These are the activations of a small neural network, seen along a few directions. Each row is one input.
Each table varies a few parts of the input and shows all the possible inputs, shuffled.
A made-up example of a description, with smaller parts first: one of 5 places around a ring, together with either a single point or (one of 2 separate values, together with one of 4 places along a line) or one of 9 places along a line.
Shared parts are said once, and a part with two or three values counts as separate values.
In the rows, zero is written as 128.

Other details of the inputs shift rows strongly along two fixed directions, in all tables alike. That doesn't count.
These rows show it; all are for the same input, with only those details redrawn:
[127 107 124  81 157 106 115 117 162 128 110 149]
[121 143 132 162  78 151 136 120 116 104 176  92]
[128 106 124  83 158 107 114 118 163 128 111 149]
[126 109 125  85 156 107 114 116 161 127 112 148]
[ 96 160 147 178  95 145 114 104 114  99 172  98]
[224  61  67  67  40 157 216 181 145 135 169  89]
[128 115 125 101 134 119 123 119 150 122 128 133]
[119 145 133 164  78 151 134 118 114 103 177  91]

Table:
r1: [130 143 110 191  91 148 142 112  86 128 162 101]
r2: [133 117  98 102 175 108 125 120 128 150  95 159]
r3: [118 113 134  99 155 136 139 133 144 130 122 127]
r4: [146 127 119 109 168  95 123 128 132 158  90 162]
r5: [ 97 126 135 171  44 143 126 145 105 119 148 116]
r6: [ 86 166 124 176 152 117  92 106 108 108 121 125]
r7: [138 117 120 106 181 113 117 140 134 148  78 140]
r8: [147 126 116 109 163  89 109 139 138 138  88 150]
r9: [105 180 169 179 102 143 124 114 105 123 172 117]
r10: [143 106 124 109 178 112 124 133 132 136  76 148]
r11: [124 103 139 104 150 132 132 122 145 132 122 125]
r12: [ 89 177 161 153 141 127  88 114 131 110 137 129]
r13: [129 156 145 166  77 154 137 132 113  96 170 103]
r14: [131  96 112 109 178 109 123 120 136 143  82 136]
r15: [242  80  46  90  47 152 211 205 123 145 145  87]
r16: [136 165 117 187  92 152 140 131  85 132 157 103]
r17: [123 118 125  79 168 119 127 118 147 143 118 163]
r18: [225  61  68  67  39 158 215 182 142 134 170  88]
r19: [130 156 147 169  79 164 152 123 106 115 177 112]
r20: [140 133 141 102 133 111 122 141 149 128 125 138]
r21: [134 123 156 104 146 125 134 142 142 137 119 128]
r22: [ 98 126 139 176  49 153 136 137  96 137 158 128]
r23: [137 106  98 108 165  96 111 120 143 134  90 146]
r24: [101 167 143 182 152 122 103  98 103 123 117 146]
r25: [ 86 159 181 159 150 139 105 106 121 107 128 127]
r26: [148 120 128 127 150 116 132 146 119 143 100 123]
r27: [ 93 162 152 178 102 150 124  92 105 118 175 112]
r28: [ 55 127 171 169 118 130  91 122 113 129 112 142]
r29: [126 107 109 107 183 114 124 131 130 140  85 137]
r30: [ 85 165 176 155 156 140  97 116 124 120 132 121]
r31: [147 118 110 110 164 100 112 132 139 126  84 157]
r32: [122 118 121  77 163 110 116 127 158 125 110 151]
r33: [136 135 136  98 143 130 128 129 140 146 129 150]
Q: The inputs of r5 and r22 match in every part but one. If r31 is changed in the same way as r5 into r22, which row does it become?
A: r24
Q: What do these inputs look like to the network?
A: one of 3 separate values, together with either a single point or (one of 2 separate values, together with one of 5 places around a ring)
Q: Which other rows agree with r11 in the choice among 3 separate values? List them by row number.
A: r3, r7, r10, r14, r21, r25, r26, r28, r29, r30
Q: Which other rows does r8 become when the choice among 2 separate values takes its other values? List them by row number.
A: r20

Table:
r34: [ 87 131 148 113 147 103  92 111 146 141 108 179]
r35: [ 80 116 148 101 160 111  92  98 161 113 116 150]
r36: [113 129 109 142 192  97  96 104 123 127  83 141]
r37: [ 99 137 177  98 179 122 103 111 160 123 119 149]
r38: [144 139 125  97 142 114 124 118 152 128 138 142]
r39: [121 108 129  92 138 125 122 113 163 111 136 128]
r40: [116 144 120 142 172  94  94 113 118 147  81 170]
r41: [171 110 115  76  93 135 160 142 159 128 159 133]
r42: [188 106 100 116 131 136 173 165 110 151 110 112]
r43: [121 147 164 171  42 187 166 143 100 108 202  73]
r44: [142  72  99  93  87 136 156 150 142 136 131 123]
r45: [193 125  83 101 119 127 162 149 129 137 135 124]
r46: [113 139 114 126 196 103  94 101 137 116  98 135]
r47: [102 132 134 108 182 106  93  94 157 112 116 136]
r48: [ 88 164 169 212  75 160 123 136  81 117 156  95]
r49: [179  98 102 119 119 138 170 169 107 158 101 119]
r50: [158 169 103 212  57 156 160 138  67 119 178  82]
r51: [123 123 139  90 120 120 124 122 156 129 137 156]
r52: [178 109 125  83 122 145 170 155 144 136 143 107]
r53: [ 62 188 165 221  90 131  84 104  90 111 152 129]
r54: [189 116 105 100 135 143 172 162 125 140 125 106]
r55: [ 85 111 131 128 156  99  86 114 139 127  86 155]
r56: [171  84  71 122 111 127 159 152 114 142 104 114]
r57: [ 49 176 195 208 106 155  97 109  93 115 157 113]
Q: What do these inputs look like to the network?
A: one of 3 separate values, together with one of 8 places around a ring
Q: The inputs of r41 and r51 match in every part but the place on the ring of 8. If r37 is changed in the same way as r41 into r51, which row does it become?
A: r43
Q: Which other rows does r55 become when the place on the ring of 8 takes its other values? List them by row number.
A: r35, r36, r39, r44, r46, r47, r56
Q: Which other rows does r53 become when the choice among 3 separate values takes its other values? List them by row number.
A: r48, r55

Table:
r58: [162  86  80 127  79 137 157 152 127 112 137  93]
r59: [109 117 131  86 205  92  99 145 136 167  54 189]
r60: [ 57 197 189 175 119 134  79 114 123 120 179  96]
r61: [163 117 107 127 154 140 147 123 121 124 127 103]
r62: [122 114 121 100  97 137 146 112 137 152 160 158]
r63: [143  93 118 139 103 121 131 138 125 128 102 125]
r64: [138 107 142  99 226  90 113 109 147 152  53 169]
r65: [148  99  86 122  71 151 157 178 113 140 126 107]
r66: [ 71 197 158 211 152 154 106 111  79 124 138 107]
r67: [149 112 126  88  82 148 159 173 148 145 173  79]
r68: [151  96 132 144 123 124 147 145 108 141 102 126]
r69: [ 31 167 160 182 115 157  98  76 107 120 179 128]
r70: [ 92 204 140 207 126 115  86  81  99  94 158 118]
r71: [145 120 117 129 149 146 158 145 110 143 111 109]
r72: [ 76 183 209 183 109 149  96  89 126  69 163 130]
r73: [158  94 140  91  79 172 175 154 147  91 157 105]
r74: [114 128 162  52 190  77  83 127 188 161 100 169]
r75: [ 78 180 205 190 113 120  81  92 127 111 172  95]
r76: [123  99 107 127 110 134 131 152 121 132 103 117]
r77: [197 138  88 121 105 148 173 152 112 142 155 112]
r78: [136  99 100  94  68 161 176 136 129 151 178 130]
r79: [176  92 104 136  60 132 158 156 116 134 122 115]
r80: [ 80 175 148 219 109 113  78  87 106  90 143 118]
r81: [155 108  88 122  66 146 156 178 112 143 129 117]
r82: [140 118 112  83 206  67  90  92 163 126  75 172]
r83: [153 123 127  90 226  84 101  96 156 142  72 173]
r84: [180 114  85 121 120 160 177 150 113 129 148  85]
r85: [ 41 147 171 191 117 152 100  60 108 109 172 118]
r86: [151 106  69 118  78 142 156 168 126 123 144 103]
r87: [112 131 166  45 186 106  98 125 186 119  91 205]
r88: [ 60 156 159 218 114 136  81 102  91 101 123 105]
r89: [151  99 130  92  85 147 162 165 149 137 169  70]
r90: [102 108 130  86 211  97 100 145 137 164  51 180]
r91: [113 114  99  73 220  86  93 107 161 124  74 155]
r92: [158 146  98 118 148 140 144 140 118 139 136 122]
r93: [ 83 186 175 224 119 125  96 111  76 126 131 133]
r94: [171  93 142 104  78 134 162 151 152 134 167  78]
r95: [156  97 111 105  59 146 177 122 133 150 176 138]
r96: [140  95 127 137 128 134 146 150 105 140 101 117]
r97: [ 53 149 176 198 112 142 101  55 111 109 173 126]
r98: [ 70 173 207 185 116 154  98  90 127  64 161 121]
r99: [ 76 195 200 186 110 118  81 100 127 118 177 105]
r100: [184  95 118 141  80 136 174 163  99 147 123 116]
r101: [172 124 130 139 135 127 156 130 112 145 111 126]
r102: [147 117 115 133  93 115 129 146 123 141 108 144]
r103: [184 133  73 114  86 131 162 148 120 126 157 111]
r104: [154 112 123 134 148 141 157 136 111 139 109 108]
r105: [ 93 119 159  41 197 120 100 131 186 114  88 187]
r106: [162 144 120 129 134 133 154 146 109 156 118 136]
r107: [ 68 188 156 214 101 128  77 113  90 117 132 133]
r108: [173 121 142  92  64 157 174 157 149 104 165 133]
r109: [131 102 121 132 130 138 147 159 105 144 104 118]
r110: [205 132  94 127 103 141 175 144 115 138 153 111]
r111: [ 77 178 138 206 141 130  87  78  98  81 151  90]
r112: [151 124  98 129  99 105 127 136 136 124 126 140]
r113: [173  88  85 134  74 127 158 147 130 112 138 101]
r114: [174 115 108 131  79 141 172 179  96 158 130 126]
r115: [ 66 198 127 197 140 136  85  95  97  93 158 100]
r116: [ 78  83 132  58 196 108 106  89 172 152  96 183]
r117: [158 114  71 117  72 137 154 168 125 126 147 112]
r118: [116 122 106  82 185  71  80 122 166 139  71 193]
r119: [147 112 126  92 233  89 103  96 157 137  71 164]
r120: [196 127 110 134  96 142 185 156 105 153 135 117]
r121: [187 103  81 125  94 130 167 133 124 109 149  91]
r122: [123 134 128  83 225 100 109 130 141 166  61 180]
r123: [131  94 131 110  98 131 148  96 140 142 153 147]
r124: [126 105  89 123 117 125 129 143 134 115 121 113]
r125: [ 95 107 163  45 201 119 102 123 188 106  84 178]
r126: [160  92 136  98  83 143 161 157 149 133 166  69]
r127: [100 128 160  41 192 115  99 131 185 117  91 196]
r128: [ 79 202 142 204 159 152  96  98  89 109 156 101]
r129: [118 135  96  69 212  82  89 114 159 135  81 174]
Q: The inputs of r89 and r75 match in every part but one. If r125 is changed in the same way as r89 into r75, which row does it become?
A: r72
Q: The inputs of r123 and r95 match in every part but one. If r101 is changed in the same way as r123 into r95, which row does it become?
A: r120
Q: What do these inputs look like to the network?
A: one of 8 places around a ring, together with either one of 3 separate values or one of 6 places around a ring
Q: Start at r112 and move only the place on the ring of 8, one step at a time. The first step leads to r118. Which rows follow, in order?
A: r117, r86, r124, r58, r113, r80
Q: Which other rows agree with r103 in the place on the ring of 8? List them by row number.
A: r62, r74, r77, r87, r106, r107, r114, r118
Q: Which other rows does r107 become when the place on the ring of 8 takes its other values? List them by row number.
A: r63, r65, r76, r79, r81, r88, r102

Table:
r130: [106 128 128 123 121 119 113 133 133 137 120 142]
r131: [140 140 127 131 141 124 122 120 132 113 124 118]
r132: [106 118 134 131 122 136 122 134 129 131 118 132]
r133: [195  55  99  18 132 110 166 163 178 165 103 161]
r134: [109 116 141 131 123 132 127 128 125 135 118 131]
r135: [124 118 128 146 129 120 124 126 119 136 114 129]
r136: [131 139 142 124 135 125 128 118 140 127 143 130]
r137: [127 140 144 120 139 132 135 121 133 126 140 131]
r138: [132 150 117 125 142 123 121 124 129 126 134 121]
r139: [131 128 126 140 147 128 131 124 113 130 117 122]
r140: [133 148 124 127 147 135 127 124 127 128 131 125]
r141: [130 139 124 129 150 136 126 124 129 121 127 115]
r142: [130 134 140 124 133 125 124 123 142 107 133 124]
r143: [133 137 131 129 150 132 132 118 125 125 127 115]
r144: [138 136 123 143 140 120 125 122 118 138 124 131]
r145: [120 123 145 122 119 126 117 126 139 114 130 130]
r146: [116 121 123 142 133 131 125 134 117 131 111 130]
r147: [119 132 117 139 125 117 120 135 117 136 117 136]
r148: [123 144 131 118 134 124 123 127 139 120 143 127]
r149: [118 128 136 132 110 122 118 131 131 129 119 144]
r150: [127 127 128 144 126 118 124 127 118 142 118 139]
r151: [105 120 128 129 117 123 116 134 131 129 121 127]
r152: [123 133 145 121 116 125 118 126 137 120 134 140]
r153: [126 122 126 145 124 119 121 131 120 123 108 133]
r154: [109 127 134 129 119 134 123 134 128 137 122 142]
r155: [113 132 142 118 125 138 123 130 134 129 137 138]
r156: [113 122 109 123 122 127 125  94 135 122 147 144]
r157: [119 119 131 142 134 127 130 128 112 135 111 130]
r158: [116 130 149 118 126 134 128 124 130 132 137 138]
r159: [121 133 138 121 142 137 128 126 139 116 136 122]
r160: [111 122 143 119 128 139 122 129 136 122 133 128]
r161: [140 141 120 141 135 119 122 127 119 125 118 135]
r162: [122 128 130 140 131 126 131 129 111 141 115 140]
r163: [173 121  93 161  62 172 182 162  92 122 169  73]
r164: [124 131 145 121 142 133 134 120 135 119 136 121]
r165: [141 145 129 131 143 124 126 116 130 132 134 124]
r166: [136 127 123 144 143 121 124 121 119 131 120 121]
r167: [120 135 131 120 137 125 122 126 141 114 139 117]
r168: [131 140 118 139 144 131 126 130 116 133 121 133]
r169: [138 135 129 133 146 125 125 115 131 126 130 114]
r170: [133 143 139 123 130 124 125 123 140 114 137 134]
r171: [124 142 137 120 139 136 129 127 137 122 140 132]
r172: [127 132 112 139 141 120 119 130 119 125 119 118]
r173: [137 131 121 143 138 120 121 126 120 118 114 125]
r174: [130 141 112 137 138 119 120 130 117 132 123 128]
r175: [204  67  70  23 156 108 165 165 172 152  93 135]
r176: [116 123 117 140 128 119 119 135 118 130 113 126]
r177: [134 138 125 139 144 127 131 124 111 137 121 132]
r178: [136 146 131 127 147 131 132 118 123 131 131 125]
r179: [158 111 125 140  44 175 184 155 106 120 184  78]
r180: [113 114 139 135 118 124 120 125 132 135 121 130]
r181: [142 149 126 130 138 123 123 121 131 119 128 128]
r182: [118 119 148 124 124 128 121 121 138 127 135 127]
r183: [129 131 125 143 121 117 121 131 118 129 112 143]
r184: [128 129 142 125 138 126 127 118 141 120 139 120]
r185: [116 124 139 133 115 123 121 126 130 142 125 140]
r186: [119 130 123 140 130 130 126 135 115 138 115 140]
r187: [110 113 110 124 125 128 124  93 137 115 143 134]
r188: [113 133 136 116 120 125 117 130 136 127 139 134]
r189: [155 114 111 138  38 167 173 162 112 115 186  74]
r190: [115 119 137 133 113 123 117 130 132 123 115 134]
r191: [112 125 141 129 120 131 128 128 123 141 122 141]
Q: The inputs of r138 and r175 match in every part but one. If r154 is changed in the same way as r138 into r175, which row does it become?
A: r132
Q: What do these inputs look like to the network?
A: one of 2 separate values, together with either a single point or (one of 5 places around a ring, together with one of 6 places around a ring)
Q: Which other rows does r183 become when the place on the ring of 6 takes its other values? List them by row number.
A: r149, r152, r161, r170, r181
Q: Which other rows does r153 become when the place on the ring of 5 takes its other values? List them by row number.
A: r135, r146, r157, r176
Q: Start at r140 and move only the place on the ring of 6, one step at a time. The first step leads to r171. Which rows follow, in order?
A: r155, r154, r186, r168
Q: Which other rows does r135 become when the choice among 2 separate values takes its other values? List them by row number.
A: r150
Q: Which other rows does r163 become when the choice among 2 separate values takes its other values? List them by row number.
A: r168
